These are the activations of a small neural network, seen along a few directions. Each row is one input.
Each table varies a few parts of the input and shows all the possible inputs, shuffled.
Descriptions start from the smaller parts, as in this example, which fits no table here: one of 2 separate values, together with either a single point or one of 11 places along a line or (one of 6 places along a line, together with one of 8 places around a ring).
Shared parts are said once, and a part with two or three values counts as separate values.
In the rows, zero is written as 128.

Other details of the inputs shift rows strongly along two fixed directions, in all tables alike. That doesn't count.

A family of inputs:
row 1: [136 132 123 180 182 108 143 194  77 159 215]
row 2: [ 90 126 110  63  98 136 134 100 192 101  17]
row 3: [145 123 128 202 140 136 119 143  71 173 212]
row 4: [106 137 139  72  88 149 116  61 187  95  29]
row 5: [134 132 110 174 172 111 138 188  80 167 215]
row 6: [135 134 107 181 169 113 137 186  79 165 211]
row 7: [152 164 153 110  84  83 139 181 227 147 175]
row 8: [154 149 162  99  95  81 143 182 225 146 173]
row 9: [174 145 186 140  43 105 119 133 210 138 177]
row 10: [192 158 169 121  70  99 111 129 219 130 181]
row 11: [186 154 144 122  70 101 139 161 221 117 171]
row 12: [ 97 107 100 137 176 171 113  76  44 117  81]
row 13: [169 159 157 131  66 107 116 130 226 149 177]
row 14: [126 122 163  67  82 140 118  57 168  72  38]
row 15: [153 134 126 206 156 132 116 144  79 157 216]
row 16: [178 130 134 190 159 124 108 142  74 144 225]
row 17: [185 152 141 117  69 102 138 161 221 119 171]
row 18: [176 114 142 188 145 122 116 139  63 146 235]
row 19: [113 139 138  72  87 148 113  64 187  99  31]
row 20: [ 76 107  90 106 197 148 141 123  44 120  76]
row 21: [ 96 128 144  76  72 153 118  62 181 106  28]
row 22: [152 163 142 118  77  88 135 175 230 149 171]
row 23: [ 92 125 130  36 119 125 145 109 183 101  29]
row 24: [112 117 156  67  68 146 120  59 170  95  31]
row 25: [118  95 126 131 167 163 115  73  24  93  86]
row 26: [ 82  93  71 131 182 157 130 115  53 124  72]
row 27: [ 79 105  80 133 186 154 136 117  51 117  70]
row 28: [ 81 105  76 120 188 153 135 116  48 123  74]
row 29: [136 116  93 196 165 120 132 181  84 166 205]
row 30: [ 89 140 121  63 107 131 138 106 185  96  25]
row 31: [156 155 170 142  47 111 120 133 223 150 171]
row 32: [191 161 175 128  69  99 110 132 221 124 180]
row 33: [112 106 115 133 183 165 112  73  37  93  84]
row 34: [171 165 164 137  65 108 115 134 226 143 170]
row 35: [178 116 144 186 144 122 115 139  62 145 227]
row 36: [112 121 163  79  71 147 120  61 168  88  30]
row 37: [ 84 102 113 151 162 175 121  79  38 120  78]
row 38: [170 144 187 142  45 105 121 131 212 135 178]
row 39: [151 148 134 134  75  94 134 168 233 145 158]
row 40: [149 151 130 117  79  94 135 165 226 151 159]
row 41: [133 123 159  62  78 139 114  59 169  79  41]
row 42: [149 166 153 117  82  85 139 180 229 146 172]
row 43: [149 163 144 122  80  89 137 176 228 146 168]
row 44: [ 78 107  80 117 190 153 136 119  47 123  75]
row 45: [ 78 104  95 105 199 146 143 124  45 122  77]
row 46: [186 150 138 112  66 102 136 158 223 121 170]
row 47: [ 96  89 124 141 155 170 119  75  28 109  83]
row 48: [114 119 159  72  68 146 117  62 169  93  33]
row 49: [159 112 144 203 133 129 117 145  64 160 230]
row 50: [ 81 100  77 136 185 157 134 117  52 117  69]
row 51: [156 136 128 206 156 132 115 144  78 157 211]
row 52: [135 138 117 186 172 109 140 191  83 160 215]
row 53: [130 137 153  69  95 141 111  61 179  76  35]
row 54: [148 165 147 120  81  88 139 176 226 146 167]
row 55: [ 85 134 134  43 115 126 143 109 182  96  21]
row 56: [ 82 100  98 105 203 147 142 125  44 117  77]
row 57: [ 80  97 106 104 206 145 145 129  47 115  76]
row 58: [156 131 120 196 157 133 115 142  75 165 213]
row 59: [150 146 127 119  77  96 134 165 227 152 158]
row 60: [112 105 112 130 182 166 111  73  36  95  86]
row 61: [ 83  97  73 128 182 157 131 116  52 123  72]
row 62: [ 87 103 112 149 160 175 119  81  37 123  77]
row 63: [116  91 121 127 167 163 114  71  25  96  90]
row 64: [136 113  89 188 165 120 132 178  84 170 205]
row 65: [152 154 159 104  94  84 144 181 226 142 168]
row 66: [138 133 105 193 169 115 136 186  83 160 210]
row 67: [116  97  78 115 179 164 138 106  40  97  83]
row 68: [153 151 166 106  99  81 146 183 225 140 169]
row 69: [ 87 140 133  52 113 126 143 110 183  93  25]
row 70: [133 131 104 176 171 114 139 184  78 167 209]
row 71: [136 135 112 178 170 110 136 189  82 165 216]
row 72: [138 126 124 173 184 108 145 191  80 155 209]
row 73: [176 117 147 195 144 122 115 142  63 141 235]
row 74: [ 81 102  75 126 184 155 132 115  50 122  73]
row 75: [131 125 165  69  81 139 117  59 167  74  39]
row 76: [143 121 127 203 140 136 120 143  73 173 218]
row 77: [145 128 136 213 139 135 120 146  74 164 211]
row 78: [134 134 117 177 177 109 141 194  78 161 215]
row 79: [ 88 142 126  61 107 129 140 107 186  95  25]
row 80: [139 130 100 185 166 115 133 184  83 165 211]
row 81: [ 88 133 131  42 114 125 141 109 181 100  26]
row 82: [172 141 180 132  42 104 120 130 214 144 184]
row 83: [ 79 108  81 126 188 154 135 119  48 118  71]
row 84: [101 130 145  78  71 152 117  65 181 107  28]
row 85: [ 79 103  78 130 186 155 134 117  50 120  71]
row 86: [151 145 157  94  99  83 146 179 221 148 169]
row 87: [127 132 146  59  93 141 109  58 182  80  39]
row 88: [114 102 107 124 183 165 111  72  36 102  90]
Each input here is: one of 4 places along a line, together with either a single point or (one of 2 separate values, together with one of 5 places around a ring) or one of 11 places along a line.
- The inputs of row 9 and row 24 match in every part but the place on the line of 4. If row 31 is changed in the same way as row 9 into row 24, which row does it become? => row 76
- The inputs of row 15 and row 12 match in every part but the place on the line of 4. If row 27 is changed in the same way as row 15 into row 12, which row does it become? => row 74
- Change only the choice among 2 separate values in row 87. List by row number the other rows that result. => row 16
- A walk changes only the place on the ring of 5. It starts at row 77 and steps to row 36. List the rest of the walk in order. => row 75, row 53, row 51
- A walk changes only the place on the line of 11. It starts at row 26 and steps to row 61. List the rest of the walk in order. => row 74, row 80, row 22, row 6, row 71, row 7, row 81, row 56, row 8
- Change only the choice among 2 separate values in row 75. List by row number the other rows that result. => row 14
- Change only the place on the line of 4 in row 69. List by row number the other rows that result. => row 7, row 20, row 78
- Change only the place on the ring of 5 in row 10. List by row number the other rows that result. => row 3, row 24, row 35, row 58
- Change only the place on the line of 11 in row 45. List by row number the other rows that result. => row 5, row 20, row 23, row 28, row 40, row 44, row 59, row 64, row 70, row 86
- Change only the place on the line of 4 in row 87. List by row number the other rows that result. => row 33, row 60, row 88

A family of inputs:
row 89: [124 137 130  53 116 113 135 116 201  87  57]
row 90: [ 86 109  86 102 193 146 144 125  63 109  76]
row 91: [123 138 124 186 164 119 140 188  88 176 207]
row 92: [145 161 153 119  74  85 149 187 231 163 177]
row 93: [ 82 112 114 117 194 148 128 104  56 109  72]
row 94: [160 131 135 213 142 132 117 144  78 145 213]
row 95: [134 123 130 172 164 106 141 184  78 168 207]
row 96: [ 73  99  61 128 162 157 133 122  72 133  67]
row 97: [143 134 132  83  81 135 125  87 191  79  56]
row 98: [181 130 126 181 160 120 114 149  74 140 229]
row 99: [ 91 104 131 138 155 166 121  81  38 106  75]
row 100: [149 121 141 213 135 134 122 147  72 153 210]
row 101: [141 141 131 180 174 111 128 174  83 158 207]
row 102: [181 144 170 125  56 100 119 139 220 148 191]
row 103: [151 174 159 122  87  88 135 169 236 148 177]
row 104: [195 160 162 129  63  94 123 150 219 118 187]
row 105: [117 145 118  53 116 119 141 121 204  93  56]
row 106: [121 134  98 207 143 126 124 173 103 185 201]
row 107: [199 155 149 136  65 105 115 139 228 130 184]
row 108: [ 93 115  49 129 178 156 126 116  78 118  70]
row 109: [107 127 141  52  98 114 143 126 192 106  52]
row 110: [ 94 106  95 100 192 142 138 122  55 105  72]
row 111: [107 113 121 133 167 169 105  62  53 113  83]
row 112: [ 99 126 151  59  98 113 140 114 193 111  56]
row 113: [153 123 138 210 138 138 112 138  79 164 215]
row 114: [159 114 135 190 140 122 130 164  64 148 222]
row 115: [ 94 120  75 106 198 149 142 128  68 106  72]
row 116: [141 110 124 174 174 105 141 195  76 161 223]
row 117: [117 101 107 116 167 162 114  76  55 108  86]
row 118: [ 94  97 123 129 153 159 129  87  38 108  79]
row 119: [159 135 144 206 147 126 116 146  70 145 222]
row 120: [ 89 143 147  68  99 125 139 115 198 116  52]
row 121: [124 119 144  82  66 135 132  94 186  94  56]
row 122: [ 74 103  88 105 182 150 149 135  61 122  68]
row 123: [131 131 139 180 166 113 132 178  79 166 204]
row 124: [183 128 121 185 159 126 111 141  81 148 226]
row 125: [ 92 135 139  59  97 118 147 120 198 118  55]
row 126: [ 99  94 110 135 153 168 121  77  51 120  78]
row 127: [174 152 184 124  54  93 121 139 215 148 193]
row 128: [103 112  90 101 200 143 135 119  58  98  72]
row 129: [116  98  98 128 162 167 118  82  57 105  80]
row 130: [134 128 137  82  75 134 128  90 188  86  57]
row 131: [104  94 119 113 161 159 122  87  42 108  86]
row 132: [ 76 127  97 121 189 155 136 117  64 121  69]
row 133: [115 131 136  52 109 112 138 119 197  95  58]
row 134: [182 162 171 152  57 109 109 128 228 144 186]
row 135: [145 136  99 175 175 110 145 202  89 162 219]
row 136: [117 137 171  78  75 136 113  72 181 104  64]
row 137: [119 135 164  83  75 142 109  65 186 112  63]
row 138: [149 174 128 150  66  99 122 161 246 163 172]
row 139: [170 123 128 190 148 121 125 161  68 140 225]
row 140: [171 125 131 179 154 120 118 151  72 146 228]
row 141: [173 146 172 146  43  97 130 148 219 143 184]
row 142: [176 150 177 129  53  98 117 131 221 155 192]
row 143: [ 88 134 105  86  78 129 133 111 205 132  47]
row 144: [ 96 134 160  68  99 119 132 110 195 110  54]
row 145: [105 115 127 130 168 164 108  70  45 106  85]
row 146: [104 139  91  78  88 129 130 116 210 115  48]
row 147: [152 151 151 110  80  84 148 190 232 151 181]
row 148: [105  89 104 128 154 169 122  85  53 112  76]
- The inputs of row 143 and row 96 match in every part but one. If row 127 is changed in the same way as row 143 into row 96, which row does it become? => row 131
- The inputs of row 95 and row 128 match in every part but one. If row 118 is changed in the same way as row 95 into row 128, which row does it become? => row 104
- Describe the family of inputs behind these rows. => one of 6 places along a line, together with either a single point or one of 4 places along a line or one of 5 places around a ring
- Which other rows agree with row 120 in the place on the line of 6? List them by row number. => row 91, row 99, row 100, row 106, row 113, row 123, row 136, row 137, row 144
- Change only the place on the line of 4 in row 95. List by row number the other rows that result. => row 92, row 112, row 125
- Which other rows agree with row 140 in the place on the line of 6? List them by row number. => row 90, row 110, row 117, row 129, row 130, row 133, row 135, row 139, row 146
